These are the activations of a small neural network, seen along a few directions. Each row is one input.
Each table varies a few parts of the input and shows all the possible inputs, shuffled.
Descriptions start from the smaller parts, as in this example, which fits no table here: one of 8 places around a ring, together with either a single point or one of 9 places along a line or (one of 3 separate values, together with one of 6 places along a line).
Shared parts are said once, and a part with two or three values counts as separate values.
In the rows, zero is written as 128.

Other details of the inputs shift rows strongly along three fixed directions, in all tables alike. That doesn't count.

Rows:
r1: [137 140 146 163 129 121 152 159 173 177 106 129]
r2: [137 100 126  80 163 136 144  63  80 125 128  90]
r3: [114 127 124 144 106 133 117 171 134  92 138 147]
r4: [131 129 146 135 132 121 146 123 132 152 111 110]
r5: [114 142 146 134  65 102 122 138 103  48 142 125]
r6: [121 119 131 110 102 105 134  81  69 115 148  93]
r7: [128  94 119  98 154 168 138 116 128 131 127 136]
r8: [103 107 138  73 107 146 111 159 156  68 130 131]
r9: [156  78 106  60 160 152 121 124 126  92 140 128]
r10: [151  91 110  64 151 168 106 115 117  94 126 141]
r11: [148 129 127 183 159 124 138 118 124 178 116 128]
r12: [109 161 130 145 100 105 113 169 135 110 121 151]
r13: [122 122 117 106 120 118 123 174 161  90 127 148]
r14: [152 169 139 191 127 102 133 137 117 171 125 123]
r15: [136 119 155 142 115  98 117  39  46 108 122  88]
r16: [108 163 145 188 118 108 134 110 118 152 132 121]
r17: [131 140 109 128 118 133 125 176 157 167 132 136]
r18: [128 118 135 126 114 108 127 116 109 152 137 100]
r19: [129 136 137 140 119 110 123  83  58 106 144 117]
r20: [144 103 112  98 143 136 126 170 159 101 137 140]
r21: [140 102 117  98 133 125 137 124 137 144 150 125]
r22: [116 142 132 103 128 139 115 125 129 114 135 128]
r23: [129 153 140 176 124  88 128 176 165 156 114 137]
r24: [132 120 111 158 131 144 121 166 165 135 112 152]
r25: [107 145 146 123 127 119 124  67  74 112 145 112]
r26: [145  92 111 107 159 155 116 130 123 117 140 138]
r27: [105 135 128 140 102 146 134 155 156 116 119 150]
r28: [157 125 119 123 167 131 121 123 112 155 134 124]
r29: [174 116 113 131 184 138 125  77 101 184 112 115]
r30: [135 120 120  89 148 158 135 125 127 135 118 129]
r31: [143  80  95  62 157 163 121 135 150 145 156 152]
r32: [132  82  98  78 171 181 120 120 159 131 128 138]
r33: [119 162 152 182 103  91 135 113 131 150 121 102]
r34: [136 116 107 114 143 134 131 120 117 170 141 123]
r35: [170  91 127 110 176 132 121  78 105 154 119 103]
r36: [135 110 128 107 116 132 111 179 158  91 131 140]
r37: [133 109 135  95 162 136 122 119 151 140 130 117]
r38: [ 96 168 147 159  67 116 138 133 122 102 123 141]
r39: [128 142 133 179 152 126 158 123 128 190 113 119]
r40: [126 151 138 176 103 106 125  95  85 122 121 125]
r41: [118 135 134 143  78 111 123 142 130  72 117 131]
r42: [125 143 130 141 133 123 148 167 176 147 119 127]
r43: [139 100 103  58 171 177 124 142 148 133 119 132]
r44: [145 112 138 120 161 124 133  54 102 165 123  91]
r45: [125 150 126 159 133 102 128 137 121 144 127 142]
r46: [141 125 112 116 170 148 130 127 161 165 130 141]
r47: [106 165 130 173 104  93 126 162 134 127 123 152]
r48: [140 139 132 161 112 112 139 156 154 120 115 136]
r49: [ 92 168 148 161  74 113 144 136 109 102 122 134]
r50: [156 108 110  95 152 155 111 121 123 124 123 133]
r51: [120 143 139 146 110 109 142  87 114 126 125 103]
r52: [102 115 155  98  53 121  98 124  96   9 132 131]
r53: [108 165 131 167  95 113 132 125 130 127 130 129]
r54: [147  86 104  71 152 165 108 112 116  93 133 143]
r55: [115 148 130 175 145 129 143 163 164 174 120 132]
r56: [149 124 127 151 175 100 131 140 153 191 111 126]
r57: [125 114 130  96 134 141 115 155 182 120 127 137]
r58: [122 163 139 178 107  94 147 109 131 145 125 104]
r59: [135 129 128 132 128 136 157 165 177 146 113 138]
r60: [113 114 106 114 132 159 120 154 171 116 132 144]
r61: [146  97 129  81 158 141 145  46  85 133 126 100]
r62: [ 91 134 125 103  73 148 114 146 146  60 133 149]
r63: [135 115 155 125 131  95 117  52  38 104 144  86]
r64: [111 118 133  97 112 142 125 172 166 100 116 129]
r65: [ 89 142 138  82  70 142  97 133 119  38 143 141]
r66: [113 131 120 158 103 124 130 174 161 153 147 151]
r67: [155 108 126 132 156 116 136 134 157 205 138 122]
r68: [137 164 123 171 139 105 128 175 158 173 116 146]
r69: [151 124 120 143 150 135 130 122 128 148 121 140]
r70: [113 164 132 149  98 120 123 126 128 123 128 124]
r71: [119 134 145 116 121 110 132  65  86 103 140 100]
r72: [104 140 145 114 103 115 130 118 124  86 138 117]
r73: [113 148 137 124  99 130 119  91  99 107 129 116]
r74: [ 91 119 138  98 115 140 111  87  85  71 149 120]
r75: [ 99 126 130 100  76 132 103 152 102  27 152 151]
r76: [137 106 121  91 149 144 151 120 137 127 118 120]
r77: [121 168 142 173  87  94 132 130 111 165 145 126]
r78: [146 122 131 165 172 113 134  76  65 166 142 105]
r79: [145 113 115 113 165 161 149 131 152 166 119 144]
r80: [118 162 138 148 124 123 132 142 134 149 123 123]
r81: [134  99 107 114 136 161 112 160 153 104 126 152]
r82: [147 113 131 118 153 140 140 132 169 170 109 126]
r83: [123 146 130 150  92 122 119 169 135  93 137 152]
r84: [131 170 140 175 102 102 124 147 110 132 130 128]
r85: [111 145 147 112  91 130 125  76  73  95 127 116]
r86: [134 122 116 113 171 150 136 134 151 163 126 133]
r87: [107 114 114 111 133 160 130 172 161 116 121 141]
r88: [125 113 116 133 164 121 121 105 101 144 128 131]
r89: [118 140 118 134 131 142 140 172 166 145 116 143]
r90: [114 136 120 162 113 118 133 143 123 163 138 124]
r91: [147 129 127 120 151 150 143 117 129 166 116 129]
r92: [148 100 109  95 132 148 123 166 171  96 122 144]
r93: [106 134 122 146 117 119 117 167 139 107 130 152]
r94: [152 150 151 189 126  90 133 136 128 163 123 113]
r95: [146 121 127 131 171  93 138  69  81 158 125 104]
Each input here is: one of 5 places along a line, together with either one of 2 separate values or one of 8 places along a line or one of 9 places around a ring.
Question: Changing only the place on the line of 5 turns r43 into r2. The same change can be made to r91. Which row results?
Answer: r59
Question: Changing only the place on the line of 5 turns r17 into r90. The same change can be made to r77. Which row results?
Answer: r66
Question: Changing only the place on the line of 5 turns r48 into r69. The same change can be made to r13. Which row results?
Answer: r45
Question: Change only the place on the line of 8 in r36. List by row number the other rows that result.
Answer: r15, r23, r35, r52, r56, r63, r94
Question: Change only the choice among 2 separate values in r21. List by row number the other rows that result.
Answer: r6
Question: Change only the place on the ring of 9 in r74. List by row number the other rows that result.
Answer: r7, r16, r27, r32, r39, r55, r60, r87

Rows:
r96: [ 95 172 156 163  82 102 145 135 143 116 127 123]
r97: [104  88 127  96  94 152 119 110 102  68 142 127]
r98: [136 175 136 202 110  96 147 135 118 174 118 134]
r99: [143 118 123 126 188 121 125  68  78 175 132 103]
r100: [113 104 128  82  81 143 110 135 121  71 140 139]
r101: [105 169 139 171 106 105 150 187 187 154 109 132]
r102: [108 101 131  81  92 136 112 145 119  66 148 131]
r103: [146 100 111  99 200 140 120  81 106 171 134 120]
r104: [116 119 112  86  93 146 112 134 116  58 142 146]
r105: [116 114 126  83 131 142 101  68  72  85 149 117]
r106: [152 103 120 113 152 141 131 122 130 166 130 119]
r107: [151  91 105  75 208 157 144 115 173 187 118 123]
r108: [147 102 119 114 158 133 132 118 140 162 141 123]
r109: [113 145 124 132  90 123 122 147 126  86 140 142]
r110: [125  90 134  67 116 141 112  83  70  79 147 106]
r111: [136 107 119  85 169 155 142 147 175 155 119 128]
r112: [151 113 109 116 169 138 136 123 133 152 137 138]
r113: [119 111 130  80 125 147 103  70  67  89 138 125]
r114: [133 163 164 170 142  95 159  47  66 187 116  74]
r115: [107 166 135 175  88  92 134 156 113 110 131 134]
r116: [134 127 123 129 161 135 123 140 136 158 129 132]
r117: [138 116 111  93 163 159 139 144 192 159 120 131]
r118: [114 152 131 195 128 127 136 144 141 163 117 137]
r119: [129 190 148 228  83  80 135 163 153 149 110 131]
r120: [161 118 118 131 153 136 126 150 164 154 109 143]
r121: [116 162 146 187  93  83 126 160 142 115 119 135]
r122: [113 153 125 192  98 124 147 174 151 130 119 152]
r123: [122 114 135 104 107 126 110 152 128  64 130 136]
r124: [129 107 128  87 106 144 106 147 128  58 125 140]
r125: [107 140 138 140  75 112 120 137 126  99 144 125]
r126: [158 111 124 129 160 122 134  56  86 182 137  95]
r127: [144 119 101 111 163 159 115 155 174 158 125 148]
r128: [154 116 103 115 158 154 134 170 163 155 122 150]
r129: [168  98  95 103 182 159 120 186 217 155 117 154]
r130: [115 159 143 168 122 106 125 113 109 141 137 127]
r131: [109 159 125 140  91 138 139 200 217 130 111 150]
r132: [149 147 149 187 155  73 138  60  60 170 121  86]
r133: [104 116 132 110  89 117 116 137 122  85 144 131]
r134: [108 144 132 140  98 103 127 119  92  94 140 132]
r135: [105 137 135 113  97 139 106 138 110  83 133 138]
r136: [108  98 123  80  98 132 110 141 119  68 145 129]
r137: [125 142 152 145  98 105 119 122  96  86 122 116]
r138: [111 140 131 131  94 119 126 158 117  86 137 141]
r139: [156 115 118 131 164 130 128 151 171 147 123 141]
r140: [146 139 146 206 150 101 148  69  83 172 112 101]
r141: [155  98 116  75 185 162 143  81 135 177 114 116]
r142: [135  99 105 110 173 180 153 166 214 171 104 145]
r143: [145 162 147 187 141  89 150  68  50 176 128  95]
r144: [113 106 139  55 118 153 125  69  81  77 131 105]
r145: [111 163 134 161 103 126 119 200 170 128 119 151]
Question: What do these inputs look like to the network?
Answer: one of 5 separate values, together with either a single point or one of 9 places around a ring
Question: Changing only the choice among 5 separate values turns r124 into r106. The same change can be made to r121. Which row results?
Answer: r133
Question: Change only the choice among 5 separate values in r142. List by row number the other rows that result.
Answer: r97, r118, r122, r140
Question: Change only the place on the ring of 9 in r128. List by row number the other rows that result.
Answer: r98, r104, r109, r112, r115, r134, r138, r143
Question: Change only the choice among 5 separate values in r131. List by row number the other rows that result.
Answer: r104, r119, r126, r127
